A small network was shown many inputs. Here are its activations along a few directions, one row for each input.
In each table, some parts of the input vary, and every possible input appears once, in random order.
Descriptions start from the smaller parts, as in this example, which fits no table here: one of 2 separate values, together with either a single point or one of 9 places along a line or (one of 4 places along a line, together with one of 5 places around a ring).
Shared parts are said once, and a part with two or three values counts as separate values.
In the rows, zero is written as 128.

Other details of the inputs shift rows strongly along two fixed directions, in all tables alike. That doesn't count.

A family of inputs:
R1: [130 130 124 125 130 134 129 124 131 136 120 140 133]
R2: [129 131 119 131 134 128 127 132 124 139 126 128 127]
R3: [158 130 125 114 118  97  96  99 109 126 112 126 147]
R4: [137 132 116 135 130 127 125 132 136 140 123 134 125]
R5: [122 130 122 126 137 132 129 119 119 129 129 130 126]
R6: [139 129 126 127 130 132 131 135 134 129 119 142 129]
R7: [133 133 121 129 139 125 132 139 119 123 133 126 117]
R8: [132 129 126 125 133 132 133 137 124 130 124 134 129]
R9: [128 131 119 126 134 131 127 124 130 131 128 135 126]
R10: [136 129 128 126 133 131 134 141 125 126 123 135 127]
R11: [128 132 123 124 137 128 132 135 119 124 135 127 121]
R12: [137 130 125 131 135 129 133 141 125 128 121 133 125]
R13: [128 132 118 132 129 130 124 119 131 146 123 132 129]
R14: [108 103 178 155  51 113 115 144 194 125 160  72 128]
R15: [125 130 121 124 133 133 127 117 127 133 126 135 129]
R16: [ 93 109 169 145  67 115 116 131 166 126 171  66 125]
R17: [127 132 115 126 135 128 125 127 125 130 136 128 120]
R18: [124 132 116 124 134 130 124 121 122 134 135 128 122]
R19: [128 131 121 125 129 134 126 119 130 142 122 137 133]
R20: [135 132 119 127 135 127 129 136 127 122 134 131 118]
R21: [123 132 122 127 139 128 131 130 116 127 133 125 123]
R22: [124 129 122 128 137 130 129 125 122 126 130 130 124]
R23: [125 134 118 124 136 127 128 131 119 130 139 124 120]
R24: [158 131 125 127 123  94 101  96 104 122 107 115 146]
R25: [136 130 122 127 131 132 129 131 133 135 120 140 130]
R26: [123 129 122 128 134 133 128 116 126 133 123 134 130]
R27: [127 133 119 125 131 131 125 126 123 143 129 128 128]
R28: [132 129 125 131 135 129 132 137 124 132 122 132 128]
R29: [ 83  80 252  92 128 178 197 106 106  41  62 181 203]
R30: [131 131 118 126 135 128 128 132 126 126 134 130 120]
R31: [127 130 120 130 135 130 127 123 129 131 125 134 127]
R32: [133 129 124 129 137 128 132 135 125 119 128 132 120]
R33: [133 130 119 132 135 128 127 129 132 129 126 134 123]
R34: [ 99 106 176 146  67 114 122 142 168 115 167  69 126]
R35: [136 130 121 127 133 129 129 133 133 124 126 137 123]
R36: [134 135 118 127 136 125 130 140 122 125 138 125 115]
R37: [129 129 123 128 137 129 132 131 123 122 128 132 123]
R38: [129 132 120 126 132 131 128 132 124 137 128 131 128]
R39: [127 133 117 131 133 129 125 126 122 144 128 126 127]
R40: [131 131 120 132 130 130 126 126 133 140 121 135 130]
R41: [121 133 122 122 136 131 129 124 115 131 136 126 125]
R42: [136 130 120 132 134 127 128 134 133 125 125 135 121]
Description of these inputs: one of 2 separate values, together with either a single point or (one of 4 places along a line, together with one of 5 places around a ring).
Q: The inputs of R39 and R27 match in every part but the choice among 2 separate values. If R31 is changed in the same way as R39 into R27, which row does it become?
A: R9
Q: The inputs of R18 and R5 match in every part but the choice among 2 separate values. If R30 is changed in the same way as R18 into R5, which row does it become?
A: R37
Q: Change only the place on the line of 4 in R13. List by row number the other rows that result.
A: R4, R14, R40
Q: Change only the place on the line of 4 in R34. List by row number the other rows that result.
A: R7, R16, R21
